These are the activations of a small neural network, seen along a few directions. Each row is one input.
In each table, some parts of the input vary, and every possible input appears once, in random order.
A made-up example of a description, with smaller parts first: ring(8) and (point or ring(11) or (values(3) and line(4))).
Shared parts are said once, and a part with two or three values counts as separate values.

Other details of the inputs shift rows strongly along two fixed directions, in all tables alike. That doesn't count.

Table:
R1: [ 22   0  42  15  27  83  -2  10  28 -40 -26  30 -72]
R2: [ 18   3  19   0 -13  16   2  -8   4   6   4  26  21]
R3: [ -9 -11  -9  -5  13 -24  -1  14   3   1 -14 -25 -35]
R4: [  8  10   1  -5 -20   8   0 -21  -7  11  12  12  44]
R5: [ 18   3  19   1 -13  17   2  -8   4   6   6  26  21]
R6: [-11  -4 -15   2  -2  -8   0   0 -22  -3  19  14  33]
R7: [ -3  -2 -14  -6 -20 -28   0 -12 -19  19  20   3  51]
R8: [ 21   3  25   5   7  33   3   3  20  -8 -13   8 -31]
R9: [ 8  7  2 -2 -8  2  3 -5  1  7  0  7 18]
R10: [ -6  -9  -2   8  16  12  -5   7   1 -20   2   7 -19]
R11: [ 14  -2  20   1   3  17   3   2  10  -1  -5   8 -16]
R12: [-6 13  4 15 -9 21  1  0 -6 -2 12 23 29]
R13: [ 16   8  16  -1 -14  28  -1 -18   3   3   5  17  22]
R14: [ -2  -7  -8  -3  -2 -16  -6  -2   4   3  -2  -7  -1]
R15: [-14  11   3  11   7  21  -4   5   0 -13  -3   3 -11]
R16: [-49  -6 -39   1  28 -53  -1  32 -15  -8  -6 -54 -43]
R17: [ 15   9  14  -2 -14  26  -2 -16   5   3   1  19  21]
R18: [ -3   6  -6  -7   0  -3   0  -4   2   3  -8 -12  -2]
R19: [-23   1 -17   9  -4 -14  -7   2 -12  -3  17   0  19]
R20: [ 16   3  22   0   5  36  -3  -1  21  -9 -21   7 -33]
R21: [ 13 -12  22   3  16  20  -3  14  21 -11 -21  -4 -57]
R22: [ 0  5 -5 -5  1 -9  4  3  3  4 -8 -9 -2]
R23: [ 17  -5  15   4 -17  16  -7 -15   7   3   9  23  21]
R24: [-32  10 -29   3 -12 -34   4   0 -31  12  27  -2  56]
R25: [15 -7 18  2 -4 15 -4  0 11  0 -7 15 -8]
R26: [  8   0  19  12  24  44   5  14  13 -29 -15  16 -47]
R27: [ -6   2 -11  -5  12 -17   6   8   1   1  -9 -28 -24]
R28: [  1   1  -2  -5  -5 -12   3   0  -2   9   0   1  12]
R29: [ -8 -11 -11  -3  13 -21  -4   7   6  -3  -8 -29 -35]
R30: [ -8   7 -20  -7  -5 -29   6  -3 -11  13   3 -15  22]
R31: [-17 -11 -23  -6  11 -39  -2   5  -3   3  -2 -37 -20]
R32: [-41  -7 -42  -7  37 -49   9  30 -18 -12  -8 -47 -43]
R33: [ -6   1  -9  -5  17 -15   5  12   6  -2 -15 -30 -35]
R34: [-17  -3 -20 -10  13 -40   6  12  -7   7  -6 -35 -21]
R35: [  8  -3   0   0 -22  -4  -6 -17  -3  10  14  19  43]
R36: [15 -7 19  2 -3 16 -2 -1  9  0 -2 13 -8]
R37: [ -5  11 -18 -10 -20 -17   0 -19 -17  17  15  -2  54]
R38: [ 19  -4  18   3 -16  17  -2 -11   0   6  11  24  22]
R39: [ 3  1  0 -4 -4 -9  5 -3 -5  9  8 -2 12]
R40: [  8  -3   1   0 -22  -3  -6 -18  -3  10  16  18  43]
Description of these inputs: line(5) and (values(2) or line(6)).
The inputs of R28 and R25 match in every part but the line(5) part. If R34 is changed in the same way as R28 into R25, which row does it become?
Answer: R36
A walk changes only the line(6) part. It starts at R20 and steps to R18. List the rest of the walk in order.
Answer: R17, R37, R4, R13

Table:
R41: [ 25  17  20   0 -26  37   2 -25   3   9   8  36  50]
R42: [ -8 -11 -19  -7 -15 -43  -2  -5 -18  17  20  -4  40]
R43: [-11  10 -18 -11  11 -20   7   5  -2   6 -14 -33 -18]
R44: [ 19   7  30   1  18  46   3   8  30 -14 -33  -3 -63]
R45: [  9  21  -5  -6 -30  -2   6 -28 -18  23  21  21  83]
R46: [ 28 -17  39   9   4  35  -5   6  24 -12  -9  25 -36]
R47: [ 24   9  31   3   5  50   0  -4  26 -10 -22  11 -33]
R48: [ -4  -7 -19  -6 -31 -39  -4 -18 -24  24  32  11  75]
R49: [ -8 -14  21  26  31  51  -6  28  11 -46  -5  25 -65]
R50: [ 27  20  23  -1 -28  37   6 -24  -1  12  11  40  57]
R51: [-12  16  16  22  27  61   3  20   7 -38 -11  18 -44]
R52: [-42 -22 -50 -13  31 -87  -2  26 -10   4 -12 -78 -54]
R53: [-39 -21 -48 -12  26 -82  -3  22  -9   4 -10 -71 -48]
R54: [ -7  -9 -21  -6 -22 -43  -3 -12 -20  21  25   2  57]
The inputs of R53 and R47 match in every part but one. If R54 is changed in the same way as R53 into R47, which row does it become?
Answer: R43
What is each input in this table made of?
Answer: values(2) and (point or line(6))
Change only the values(2) part in R49. List by row number the other rows that result.
Answer: R51
